These are the activations of a small neural network, seen along a few directions. Each row is one input.
Each table varies a few parts of the input and shows all the possible inputs, shuffled.
A made-up example of a description, with smaller parts first: values(2) and (point or ring(9) or (line(4) and ring(5))).
Shared parts are said once, and a part with two or three values counts as separate values.
In the rows, zero is written as 128.

Other details of the inputs shift rows strongly along two fixed directions, in all tables alike. That doesn't count.

Table:
row 1: [182 153  74 113 176 163 194 124 193  54  48 131 122 100]
row 2: [ 38 147 155 179 114 131 140 198 122 130  83 153 110 108]
row 3: [202 152 103  88  99 135 111  76 132 133 209  73 171 102]
row 4: [159 156  80 126 147 157 172 114 196  46  67 158 133  70]
row 5: [178 188  44 155 143 174 157 159 164  81  51 130 181  70]
row 6: [247 170 135 126 137 134 125  72  89 147 185  84 157 159]
row 7: [ 46  82 160 145 162 104 105 161 124 110  95 202  66 128]
row 8: [ 73 101 205 124  81  97  90 141  70 197 220  82 133 182]
row 9: [ 69  63 181  96 101  91  97 135  86 192 227  88 114 188]
row 10: [159 173  67 120 157 162 155 101 185  84  57 176 126  74]
row 11: [196 203 102 180 161 157 164 132 130  91  62 157 129  93]
row 12: [231 180 126 114  93 135 122  59 112 170 177  90 161 132]
row 13: [ 45 106 172 180 136 104 100 157 108 115  91 197  81  98]
row 14: [220 160  90 121  86 139 108 106 106 153 185  58 199 138]
row 15: [ 30 119 167 156 145 113 145 171 114 155  60 174  78 157]
row 16: [ 68  34 150  92  85  95  50 133  99 175 223 104 133 174]
row 17: [204 170  74 136 205 156 184 125 144  80  62 152 115 120]
row 18: [ 32 127 172 174 114 116 117 160 126 149  66 192  96  98]
row 19: [ 72  35 155  99  96  95  59 139  91 187 212  85 131 187]
row 20: [ 47  92 158 145 142 118 167 175 138 105  69 162  82 140]
row 21: [223 131 104  64 137 130 120  50 138 157 177  87 139 150]
row 22: [160 177  49 117 162 175 167 130 192  61  79 143 144  65]
row 23: [191 183  92 151 199 151 182 134 132  89  59 145 118 131]
row 24: [ 43 109 162 161 108 117 135 158 146  90  75 175  97  85]
row 25: [229 143 127  90 120 122 157  75 125 131 184  60 157 166]
row 26: [212 118  72  82 126 139 126 103 113 147 188  58 179 169]
row 27: [ 68  61 162 124  59  90  43 129  83 180 219  99 149 144]
row 28: [219 155 111  89  99 129 106  41 129 152 185 102 158 107]
row 29: [231 159 142 107 102 134 149  75 118 133 182  62 169 154]
row 30: [ 49  81 164 154 174 105 115 167 117 122  85 184  63 141]
row 31: [212 164 113 102  98 135 119  87 130 146 206  70 183 106]
row 32: [ 69 126 172 193 140 110 113 164 110 124  85 193  98  98]
row 33: [ 88 103 215 127  80  93  82 105  66 217 197 110 118 189]
row 34: [170 172  73 118 180 163 190 122 162 106  43 152 115 120]
row 35: [226 148 136 109  86 124 128  65 137 129 193  79 175 109]
row 36: [197 174  67 137 184 156 152 105 169  58  73 174 128  75]
row 37: [ 42  83 151 128 134 119 140 161 163  85  78 179  82 115]
row 38: [ 36 123 189 189  98 113 143 183 124 117  71 168  95 114]
row 39: [169 166  51 106 188 177 185 145 186  74  64 121 130  97]
row 40: [ 32 126 145 151 151 128 159 201 124 130  81 142  98 146]
row 41: [ 19 101 129 165 141 121 134 218 108 134  69 145 116 162]
row 42: [ 76  82 180 136  74  98  71 151  60 199 206  79 156 195]
row 43: [ 42 100 139 123 145 121 123 148 151 123  69 198  76 119]
row 44: [198 117  69  87 102 139  88  83 137 130 204  80 186 125]
row 45: [ 63  52 175  81  93  94  69 122 110 174 237 107 112 161]
Description of these inputs: line(5) and ring(9).
The inputs of row 6 and row 23 match in every part but the ring(9) part. If row 29 is changed in the same way as row 6 into row 23, which row does it become? -> row 25
The inputs of row 36 and row 11 match in every part but the ring(9) part. If row 4 is changed in the same way as row 36 into row 11, which row does it become? -> row 38
Which other rows does row 33 become when the ring(9) part takes its other values? List them by row number. -> row 10, row 12, row 15, row 18, row 21, row 28, row 34, row 43
Which other rows does row 24 become when the line(5) part takes its other values? List them by row number. -> row 3, row 13, row 27, row 28

Table:
row 46: [123 120 204 129  89  99 118  96 103 168 187 113 119 151]
row 47: [ 78  98 158 145 162 116 131 142 135 112  80 183  71 124]
row 48: [117 136 158 158 118 109  95 121  95 155 141 153 117 134]
row 49: [ 62 140 139 177 106 131 134 181 120 130  81 141 129 107]
row 50: [166 163  71 119 152 161 193 148 173  82  83 103 153 116]
row 51: [167 100  97  81 136 124  95  95 121 150 186 109 136 153]
row 52: [146 153  83 119 133 153 170 154 163  92 100 104 158 107]
row 53: [ 85 139 155 178 151 120 126 154 103 137  80 184  93 123]
row 54: [ 43  92 135 117 134 130 146 160 161 109  90 157  95 127]
row 55: [126  83 143 105  86 107  67 119  90 176 233  72 167 159]
row 56: [223 156 160  99 111 119 133  52 103 158 207  81 144 159]
row 57: [ 67 110 142 153 138 115 106 144 139 104  89 189  98  88]
row 58: [226 157  99  96 158 149 169  68 164  84 115 123 125 114]
row 59: [148 156 108 152 145 140 138 146  99 141 102 126 141 139]
row 60: [106 126 166 141 114 117 140 143 102 155 129 105 124 168]
row 61: [  9  59 147 135 127 105  76 171 118 147 121 176  92 143]
row 62: [ 96 139 100 135 162 147 179 176 149  92  61 129 119 134]
row 63: [118 122 184 139  73 103  87 102  97 168 192 120 129 126]
row 64: [ 29 112 197 181 108 100  87 158  94 153 115 177 100 116]
row 65: [210 149 141 103  90 124 137  83 110 164 203  50 174 162]
row 66: [215 159 156 104  83 115 122  60 116 155 211  81 159 129]
row 67: [ 92 123  98 112 167 145 170 150 168  90  61 153 100 121]
row 68: [117  70 156  69  77 100  87  91 123 168 236  83 139 150]
row 69: [ 79  98 136 129 144 122 127 172 109 138 125 120 114 164]
row 70: [ 99 140  76 150 161 157 139 185 138  94  61 151 135 120]
row 71: [182 143 107 110 119 131 121  79 155  99 142 129 138  84]
row 72: [173 116  99 103 134 127 108 120 102 150 182  87 159 162]
row 73: [220 158 101 100 143 146 171  73 178  83 119 125 132 100]
row 74: [ 31  70 180 157 126  91  76 148 112 139 119 197  78 127]
row 75: [198 161  37  98 159 164 140 108 176  85 101 122 162  82]
row 76: [223 147 130 104 118 125 122  85  87 173 198  56 163 176]
row 77: [ 58  88 126 123 163 125 131 166 142 122  83 162  86 139]
row 78: [ 95  86 160 134 140 102  92 118 109 141 147 171  91 136]
row 79: [201 194 107 148 174 153 175 118 142 104  71 145 120 112]
row 80: [215 199  64 147 142 168 157 128 142 106  84 108 182  94]
row 81: [215 170  88 103 141 157 169  83 181  66  99 134 139  77]
row 82: [116 165  97 178 149 152 145 174 122 116  51 154 135 117]
row 83: [ 58  51 165  95  69  87  57 115 111 177 226 106 123 147]
row 84: [ 89 142  84 148 134 160 152 185 155  88  72 135 140  94]
row 85: [ 98 130 164 143  85 120 130 150 112 150 138 107 140 140]
What do these inputs look like to the network? -> ring(5) and ring(8)
The inputs of row 68 and row 66 match in every part but the ring(5) part. If row 75 is changed in the same way as row 68 into row 66, which row does it become? -> row 64
Which other rows does row 70 become when the ring(8) part takes its other values? List them by row number. -> row 50, row 52, row 55, row 62, row 69, row 72, row 84
A walk changes only the ring(8) part. It starts at row 71 and steps to row 57. List the rest of the walk in order. -> row 74, row 78, row 47, row 58, row 73, row 81
